A small network was shown many inputs. Here are its activations along a few directions, one row for each input.
In each table, some parts of the input vary, and every possible input appears once, in random order.
A made-up example of a description, with smaller parts first: one of 3 separate values, together with either a single point or one of 11 places along a line or (one of 5 places around a ring, together with one of 6 places along a line).
Shared parts are said once, and a part with two or three values counts as separate values.

Other details of the inputs vary at random and push rows far along three fixed directions, the same in every table; ignore that.

A family of inputs:
r1: [-22  33  42  36   8  50 -38   6  16   2 -18 -35]
r2: [ 20  19  18  34   2 -32  -1 -56 -59 -36  30   1]
r3: [-12 -24  25 -39  20  38  26  19  20  -4  16  30]
r4: [-12  18 -49 -20 -20 -31 -30  31  28   6 -20 -13]
r5: [-39   0 -26  27 -39 -42 -19 -17   6  38 -81 -53]
r6: [ 36  27 -77  38 -28 -59 -20 -56 -47 -19   9  -2]
r7: [ -4  24  41  34  23  26 -14   2   8   5   0 -19]
r8: [ 37   7 -20  30  -5 -32   2 -67 -59 -38  30  -3]
r9: [ -5  29  38  52  16  53 -25  11  10  12 -18 -49]
r10: [ 18 -16  13  -9  10  -9  17 -27 -13 -23  36  26]
r11: [ -6  22 -70 -21 -35 -47 -21   5   0   5  -3   0]
r12: [-31  20  18   5  19  44 -15  29  48  11 -21 -13]
r13: [-36  26 -42  -6 -24  23 -34  47  50  17 -36  -9]
r14: [ 27   6  26  35  18   4   2 -24 -41 -18  12 -19]
r15: [  4  48 -72  14 -17 -65 -32 -15  -4   0 -13 -16]
r16: [-15  13  39  -9  20  21 -15   9  -1   1  -8 -25]
r17: [ 10  15 -54  22 -20 -12 -24  21  29  10 -11 -16]
r18: [  5 -24  20  -8  16  58   6  23  31  14  10   2]
r19: [-28  -5  63  15 -13  13  17 -40  -4  25 -61 -48]
r20: [ -8  54 -68  29 -24 -42 -36 -22 -10  -6 -24  -8]
r21: [ -9 -31 -34 -41 -25   5 -14  70  53  19  -4  28]
r22: [ 12 -27  27 -32  31   2  44  12  -6 -15  28  39]
r23: [ -8  -9  36 -33  29  28   8  37  26  14   3  -4]
r24: [ 17 -25  24 -45  23 -15  32 -19 -41 -13  35  28]
r25: [  1  20  38  46   8  30 -27  -4 -14 -11 -14 -46]
r26: [-29  24  47  12  26  59  -5  31  19  20 -18 -15]
r27: [ 13 -45  29 -25   8  40  19  29   5   4  19  13]
r28: [ 36 -28 -64 -19 -25 -37  16 -22 -23 -18  36  35]
r29: [-17 -47 -30 -28 -49 -33  38  -3  27  24 -50  23]
r30: [-26  12  56  17   8  51 -20  33  39   8  -6 -26]
r31: [ -2  40  23  39  26  -6  -2 -25 -22 -18   0 -17]
r32: [-10 -75 -27 -46 -57 -15  40  25  53  44 -38  40]
r33: [ 12  32   7  11  13 -27  -3 -71 -66 -28  20 -13]
r34: [-33  55 -50  27 -18   3 -52  23  40  12 -45 -28]
r35: [ 12  15  18  -6  24 -18   5 -21 -38 -12  11  -4]
r36: [ -7 -30   1 -47  -1  11  35  26   9  -1  24  42]
r37: [ 13 -18  35  56 -29 -18  26 -83 -47  -7 -38 -36]
r38: [-17 -13  38 -22  19  35  10  35  17  -1  -1  10]
r39: [  4  30  29  55  12  38 -20  -5 -13   8 -12 -40]
r40: [ 10  14  30  19  20 -30  25 -56 -53 -46  33   6]
r41: [ 6 10 20 18 16 10 -4 -2 -6  5 10  2]
r42: [-21  -8  31 -20  20  44  13  22  35  -4   5   8]
r43: [ 41 -40  20 -15  22   0  41  -8 -22 -18  42  25]
r44: [ 41 -27  15   2  26  -3  33 -45 -31 -24  46  21]
r45: [  0  44 -69  23 -27 -55 -28  -2 -20  -8 -24  -5]
r46: [ 19 -15 -56  -9 -35 -25   1   5  -5  -4  19  17]
r47: [-34  -9  37  57  -5 -19  18 -50 -33   8 -62 -40]
r48: [ 36   9 -54  16 -15 -80  -2 -32 -37 -27  22  21]
r49: [-5  0 51  8 29 44 -2  4 24  4  8  1]
r50: [ -6  36  23  13  10 -11 -11 -35 -35 -18   9 -28]
r51: [ 16 -26 -57 -23 -29 -24  -5  38  32   1   5  15]
r52: [-28  48 -45   5 -22  -3 -53  14  30  11 -34 -36]
r53: [  4 -29  24 -25  19  36  14  17  23  10  23  34]
r54: [-10 -16 -50 -32 -31  10 -16  45  46  21  -3  26]
r55: [-17  18  34  -8  21  28 -13  -4  14  -2  -2 -25]
r56: [ 10  37 -64  32 -34 -53 -38  -2 -17  -1 -17  -5]
r57: [ -6 -20  41 -17  19  58   7  22  24  20  13  20]
r58: [ 41  -2  23  30  17 -13  20 -48 -71 -27  28  -3]
r59: [ 15 -37  28 -29   5   9  33  -1 -17  -7  45  41]
r60: [-11  16  36  -8  22  27  -9  16  -4  14 -11 -22]
r61: [ -3  10  37  30   2  41 -12   1   1  -5   3 -34]
r62: [  7 -28 -59 -42 -24 -10   4  53  39  31   9  49]
r63: [  0 -21  25 -46  32  26  23  25  15  21  20  20]
r64: [ -1 -23   1 -56  21  20  17  19  25  15  19  29]
r65: [  5 -94  33  -4  -9   2  65 -24 -14  21 -13   9]
r66: [-23  54 -47  14 -17  -9 -48  23  22  29 -40 -35]
r67: [-30  42 -33  21 -19  -8 -48  38  37   1 -43 -34]
r68: [ 21 -19 -69 -56  -5 -54  17 -10   7  -4  30  45]
r69: [ 23 -34 -64 -52 -17 -65  33  -2 -26 -21  31  68]
r70: [-16  33 -35  39 -33   7 -50  29  41   5 -28 -49]
r71: [-15  -1 -57 -48 -16   1 -14  38  45  31 -11  17]
r72: [  2  -6  12 -13  10 -10  25 -16 -25 -25  28  25]
r73: [ 23 -20  22   4  14  20  16 -25 -11 -21  32   0]
r74: [-15   9  48   3  36  42  12  15   6   5   0   1]
r75: [ 14 -30 -57 -53 -11 -37  27  36  11   0  16  58]
r76: [ 18  17  32  31  17  -9  -4 -24 -41 -19  11  -4]
r77: [ 20 -21  16 -11   5 -14  16 -11 -35 -15  28  30]
r78: [-20  40  41  19  15  11 -22 -14  -5 -10  -6 -44]
r79: [-28 -84  39 -15 -14  23  40  22  36  49 -40  12]
r80: [ 17   0  27  15  12 -19   2 -22 -28 -26  19   6]
Description of these inputs: one of 4 places along a line, together with either one of 2 separate values or (one of 3 separate values, together with one of 6 places around a ring).
Changing only the place on the line of 4 turns r58 into r45. The same change can be made to r70. Which row results? -> r40
Changing only the place on the line of 4 turns r21 into r38. The same change can be made to r41. Which row results? -> r74
Which other rows does r11 become when the place on the ring of 6 takes its other values? List them by row number. -> r24, r33, r60, r66, r71
Which other rows does r28 become when the place on the ring of 6 takes its other values? List them by row number. -> r6, r27, r39, r46, r58
Which other rows does r22 become when the choice among 3 separate values takes its other values? List them by row number. -> r45, r75
Which other rows does r13 become when the choice among 3 separate values takes its other values? List them by row number. -> r3, r42

A family of inputs:
r81: [-14  36   9  30   0  10 -32  -2  -6   0 -15 -29]
r82: [-13  37  24  35  16   8 -16 -14 -11  -8 -13 -31]
r83: [  7  13 -17   3   0 -35   1 -28 -30 -19  15   4]
r84: [ 12  -7 -17  -8  -3 -18   6  -8 -18 -16  18  18]
r85: [-15  -4   6  17 -18   8 -14  19  23  20 -36 -26]
r86: [  9  -5 -16 -15   7 -22  11  -9 -10  -9  12  18]
r87: [ 19  -1  16   5   8  -6  10 -22 -24 -18  23  12]
r88: [-21  13  57  22  25  63 -21  24  29  15 -19 -34]
r89: [-10  -2 -41 -21 -20  -3 -13  36  29  18  -4   7]
r90: [ 15   6 -38   0 -17 -30  -8 -10  -6  -7  10   3]
r91: [ -8 -20 -25 -38 -10  17   5  54  48  27   0  26]
r92: [  1   0  -6 -14   3  -8   0   0   3  -4   3   4]
r93: [-10  31   9  30   9   8 -20  -4  -4   2 -12 -25]
r94: [  0 -15 -75 -13 -45 -50   0  -3  10  17 -21  16]
r95: [  6  12  32  10  17  11   1 -16 -21  -8  10   0]
r96: [ 19  -4  10   9   9 -19  10 -32 -35 -25  29  13]
r97: [ -3  19 -36   9 -17  -8 -27  12  13   1 -19 -15]
r98: [  3   3 -57 -15 -26 -17 -13  22  21   6  -6   4]
r99: [ -3 -38  40 -23  10   7  37   1  -3   6   0  11]
r100: [ -8 -49 -24 -34 -26   5  19  28  45  27 -12  23]
r101: [ 5 -1 11 -1  9 13 11  3 -4 -5  8  6]
r102: [ -7  24  15  23  14  14 -20  -5  -4   4 -12 -21]
r103: [  0 -26  38 -16  23  41  22  25  21   8  19  13]
r104: [  9  -1  12  -9   9   2  10 -12 -14  -2  17   3]
r105: [ -5  -6 -56 -18 -22  -7  -7  41  36  13 -10  12]
r106: [-12  38  15  33   6  -4 -25 -20 -18 -15 -10 -27]
r107: [ 13   9 -13  12  -4 -17   0 -11 -10  -9  11   5]
r108: [-19  30  -8   7  -9  10 -27  19  25  10 -22 -30]
r109: [ -3 -47  19 -24  -3  21  35   1   9  12  -2  18]
r110: [ 24  -5  16   5  15 -13  12 -37 -33 -21  26   6]
r111: [-14 -49  59 -31  19  39  44   1  15  15  -1  17]
r112: [-14   6  33  11  12  39 -14  17  17   6  -2 -21]
r113: [  3 -17   9   2  -6 -15  16 -12 -18   7  -9   1]
r114: [  8  -2 -31  19 -27 -44  -1 -23 -25  -5 -19  -6]
r115: [ 12   0  16  -8  14 -13  16 -23 -24 -18  20  19]
r116: [  7 -37  27 -32  25  34  28  19  12   4  20  27]
r117: [-19  37  -4  22  -3   7 -28  12  17   5 -25 -26]
r118: [-13  26   1  24  -3  13 -26   3   1  -2 -12 -28]
r119: [ 21  -2   5   1   6 -15  14 -27 -34 -22  22  18]
r120: [ 18  -2 -16 -10   1 -25   6 -21 -23  -8  17  15]
Changing only one part turns r102 into r88. The same change can be made to r89. Which row results? -> r112
What is each input in this table made of? -> one of 4 places along a line, together with either one of 2 separate values or one of 8 places around a ring
Which other rows does r99 become when the place on the line of 4 takes its other values? List them by row number. -> r85, r113, r114
Which other rows does r109 become when the choice among 2 separate values takes its other values? List them by row number. -> r114
Which other rows does r105 become when the place on the ring of 8 takes its other values? List them by row number. -> r84, r97, r98, r101, r116, r118, r119

A family of inputs:
r121: [-25   7 -22   4 -17  31 -23  60  62  18 -26  -6]
r122: [ -1  15  -5  15   4   2 -18  -3   6   8  -7 -31]
r123: [ 20  10  27  20  12   7   6 -30 -34 -12  14  -1]
r124: [ 19  -2 -61  -2 -15 -51   3 -36 -14 -15  19  19]
r125: [ -4 -23  17 -42   6  17  26  21  28   1  14  29]
r126: [-25  48  13  35  -2  16 -44 -15 -10   2 -29 -46]
r127: [  4 -31  20 -44  16  19  27  10  -1  -1  22  17]
r128: [ 13 -25  28 -41  18  -1  33  -1 -13  -7  29  24]
r129: [  0  17 -65   8 -26 -28 -35   4  14  10 -17  -8]
r130: [-31  29  51  55   9  18  -4 -28 -15  17 -58 -49]
r131: [ 22  -8  14   9  15 -16  20 -18 -39 -21  28   5]
r132: [  6   7  49   4  24  -3  20 -37 -41 -16  27   3]
r133: [ 13 -36   4 -39   2  25  22  34  21  16  18  24]
r134: [ 10   6 -58  -8 -18 -49   6 -34 -21 -19  14  19]
r135: [ -9  -1 -28   0 -14   3 -15  40  23  18  -4   7]
r136: [-26 -40  23  -2 -28  33  -2  34  45  26 -39 -21]
r137: [  9  22 -70  10 -22 -59 -19  -7   1 -16 -12  16]
r138: [ 11   2  23  11   9  22   8 -16  -6 -10  10   1]
r139: [  0 -14  -3 -20   5   1   4  33  14   7   1  13]
r140: [ -7  19  42  28  23  13 -12 -11 -21  -8  -4 -14]
What is each input in this table made of? -> either one of 2 separate values or (one of 3 separate values, together with one of 6 places around a ring)
Which of the alternatives is r123? -> one of 3 separate values, together with one of 6 places around a ring
